Each row below holds a small network's activations on one input, seen along a few directions.
Each table varies a few parts of the input and shows all the possible inputs, shuffled.
A made-up example of a description, with smaller parts first: ring(5) and (point or line(11) or (values(3) and line(4))).
Shared parts are said once, and a part with two or three values counts as separate values.
In the rows, zero is written as 128.

Other details of the inputs vary at random and push rows far along two fixed directions, the same in every table; ignore that.

Table:
row 1: [143 103 158 120 157 115 119 128 113 144 126 100]
row 2: [139 106 154 123 153 121 119 127 116 141 124 109]
row 3: [142 103 177 120 169  99 107 122 116 141 116  94]
row 4: [144 106 173 126 175  98 107 123 113 138 123  94]
row 5: [137 103  75  93  58 142 190 152 101 170 170  98]
row 6: [147 103 180 116 168  90 107 122 110 151 114  85]
row 7: [118 152 141 149 145 137  99 116 152  95 111 166]
row 8: [150  88 116  96  94 146 165 144  86 192 138  90]
row 9: [142 110 170 120 160 103 108 123 117 143 114 100]
row 10: [109 153  38 126  39 186 181 145 144 115 164 176]
row 11: [120 153 131 157 148 145 103 118 151  90 123 169]
row 12: [137 111 166 119 155 111 109 121 120 140 112 109]
row 13: [ 88 187  86 160 114 144 119 120 177  65 118 193]
row 14: [122 158 136 159 151 133  98 115 150  93 120 163]
row 15: [128 111 173 112 161  68 119 126 128 120 128  86]
row 16: [143 108 174 122 163  95 112 125 109 147 115  91]
row 17: [ 93 185 102 162 131 127 111 116 174  66 118 179]
row 18: [132 108  49  94  46 158 201 156  96 189 160  98]
row 19: [144 107 174 124 169  97 108 122 114 142 120  93]
row 20: [143 110 158 127 162 109 114 125 112 140 129 101]
row 21: [122 145  66 140  70 200 154 134 134 128 144 183]
row 22: [143 106 162 123 156 109 116 126 114 145 122  99]
row 23: [154  89 110  98  90 146 169 147  82 197 144  87]
row 24: [ 89 180  98 155 124 134 114 120 175  67 112 185]
row 25: [116 156 142 154 149 134  99 117 151  92 108 166]
row 26: [ 99 161 131 143 136 117 110 118 172  61 120 171]
row 27: [120 161 137 156 147 133  96 113 153  93 114 167]
row 28: [122 117 136 110 124 104 138 133 132 119 135 112]
row 29: [118 151  72 140  71 197 150 134 135 125 134 185]
row 30: [136 107  58  94  54 145 197 152  93 191 163  92]
Description of these inputs: line(5) and (values(2) or line(4)).
Change only the line(5) part in row 29. List by row number the other rows that result. -> row 8, row 16, row 23, row 25
Change only the values(2) part in row 17. List by row number the other rows that result. -> row 15

Table:
row 31: [135 125 144 124 131 130 122 129 123 133 124 127]
row 32: [126 131 127 132 140 124 118 122 136 126 121 127]
row 33: [127 139 131 143 133 128 122 124 127 127 124 134]
row 34: [137 110 143 115 140 118 123 124 122 144 124 107]
row 35: [125 132 129 135 142 124 117 120 136 123 121 129]
row 36: [123 129 139 134 141 121 125 127 132 112 126 131]
row 37: [129 123 125 128 132 121 137 133 119 132 135 114]
row 38: [117 140 116 122 123 119 131 129 136 122 131 128]
row 39: [127 134 127 135 119 138 130 129 125 130 125 140]
row 40: [134 134 135 134 132 133 116 122 131 125 127 138]
row 41: [127 138 131 140 134 127 122 127 126 127 122 132]
row 42: [118 140 131 126 135 108 121 123 139 116 128 126]
row 43: [138 111 141 120 145 108 127 131 117 140 136  98]
row 44: [120 155  86 145  85 175 145 133 135 121 134 175]
row 45: [135 118 131 123 130 127 130 131 126 130 140 122]
row 46: [128 129 122 125 127 138 124 126 136 126 125 135]
row 47: [134 116 130 119 129 127 130 132 123 130 139 120]
row 48: [125 131 121 130 135 127 122 124 133 129 122 128]
row 49: [160  73  75  77  45 168 208 165  60 231 161  75]
row 50: [119 134 125 134 139 123 123 126 133 122 116 129]
row 51: [126 131 118 116 102 118 142 133 131 128 131 122]
row 52: [137 113 133 121 128 126 132 130 123 135 141 117]
row 53: [119 143 115 125 104 122 136 131 140 115 128 136]
row 54: [127 125 131 129 126 135 131 126 131 117 137 138]
row 55: [124 126 127 122 124 139 128 128 133 125 122 136]
row 56: [130 134 137 133 125 138 120 125 131 124 125 143]
row 57: [123 129 124 132 133 127 128 125 128 130 122 126]
row 58: [120 125 135 130 136 125 124 126 132 123 116 130]
row 59: [127 136 138 135 135 127 121 129 128 124 116 135]
row 60: [123 132 125 134 137 122 129 132 128 118 130 126]
row 61: [120 133 127 134 140 123 122 125 133 124 117 128]
row 62: [130 124 123 128 132 128 127 123 128 136 127 121]
row 63: [134 134 128 130 126 137 120 126 128 128 128 138]
row 64: [128 133 128 139 136 126 124 125 134 118 138 131]
row 65: [122 130 128 130 130 128 132 133 129 114 128 135]
row 66: [134 117 128 120 125 133 129 125 127 139 129 122]
row 67: [125 138 117 136 131 131 125 129 134 115 137 136]
row 68: [124 118 131 121 130 125 131 131 124 134 117 120]
row 69: [142 108 157 115 138 116 124 129 111 149 125 103]
row 70: [120 137 133 127 117 110 127 125 140 114 125 130]
row 71: [146 110 153 116 142 114 121 128 111 150 126 102]
row 72: [135 133 133 135 138 124 117 124 126 133 125 126]
row 73: [126 130 125 132 136 123 131 132 127 121 132 123]
row 74: [127 126 139 127 137 125 123 129 132 113 130 133]
row 75: [125 122 134 124 128 134 125 124 133 125 123 133]
row 76: [130 132 139 129 130 135 120 128 129 124 122 139]
row 77: [128 120 131 126 127 126 138 131 122 128 133 123]
row 78: [140 122 141 128 130 127 122 124 121 139 131 123]
row 79: [125 132 125 138 134 126 131 128 129 119 135 129]
row 80: [128 127 133 127 138 128 117 122 137 123 121 131]
row 81: [131 125 134 128 137 126 122 127 134 119 135 130]
row 82: [123 135 132 140 142 120 124 126 133 113 130 129]
row 83: [121 128 134 125 134 133 120 126 136 118 118 138]
row 84: [137 130 132 134 132 126 123 124 122 139 129 124]
row 85: [131 131 135 136 135 123 125 127 121 135 124 123]
row 86: [125 132 123 122 105 116 138 128 132 125 133 126]
row 87: [127 151  88 147  96 166 137 126 134 127 141 164]
row 88: [131 118 132 120 126 130 135 133 123 125 135 127]
row 89: [118 129 131 129 134 127 124 129 133 120 114 133]
row 90: [138 111 133 121 126 125 133 130 121 137 142 115]
row 91: [137 106 147 114 136 118 133 132 117 136 135 108]
row 92: [133 137 133 138 137 126 115 122 129 129 125 131]
row 93: [128 123 136 128 132 131 128 126 130 118 135 134]
row 94: [126 123 137 128 136 120 131 131 125 121 127 123]
row 95: [119 136 127 138 140 125 121 123 136 119 117 132]
row 96: [125 127 121 118 119 117 137 128 127 136 137 118]
row 97: [131 139 128 137 135 128 116 123 128 127 125 134]
row 98: [122 128 133 127 131 135 121 125 137 118 120 139]
row 99: [125 133 127 133 143 123 117 122 136 124 120 128]
row 100: [107 169  47 134  61 179 159 136 149 113 151 182]
row 101: [127 128 130 125 136 129 118 125 136 123 121 131]
row 102: [122 130 117 129 130 128 130 130 128 130 120 125]
row 103: [134 133 138 135 133 132 115 121 132 124 127 138]
row 104: [116 138  89 131  95 163 148 135 134 125 127 156]
row 105: [140 111 144 119 138 110 129 132 105 156 123  95]
row 106: [131 130 134 132 136 121 124 130 118 137 121 120]
row 107: [128 135 136 136 130 130 124 129 127 126 119 135]
row 108: [126 130 122 117 105 115 140 132 131 129 131 121]
row 109: [119 128 136 131 137 125 123 126 134 120 114 132]
row 110: [122 132 122 120 123 115 132 127 131 129 134 122]
row 111: [136 116 142 126 145 111 126 129 121 135 137 105]
row 112: [127 122 129 125 129 126 138 134 122 126 130 123]
row 113: [130 133 130 133 117 144 126 126 129 127 129 146]
row 114: [133 122 131 129 138 119 127 129 125 130 137 115]
row 115: [127 119 130 121 124 138 130 127 129 131 124 130]
Changing only one part turns row 98 into row 75. The same change can be made to row 107. Which row results? -> row 39
Changing only one part turns row 78 into row 71. The same change can be made to row 62. Which row results? -> row 99
Changing only one part turns row 79 into row 73. The same change can be made to row 66. Which row results? -> row 46
What do these inputs look like to the network? -> line(5) and (values(2) or (values(3) and ring(5)))
Change only the ring(5) part in row 95. List by row number the other rows that result. -> row 34, row 35, row 109, row 115
Change only the values(3) part in row 57. List by row number the other rows that result. -> row 33, row 79
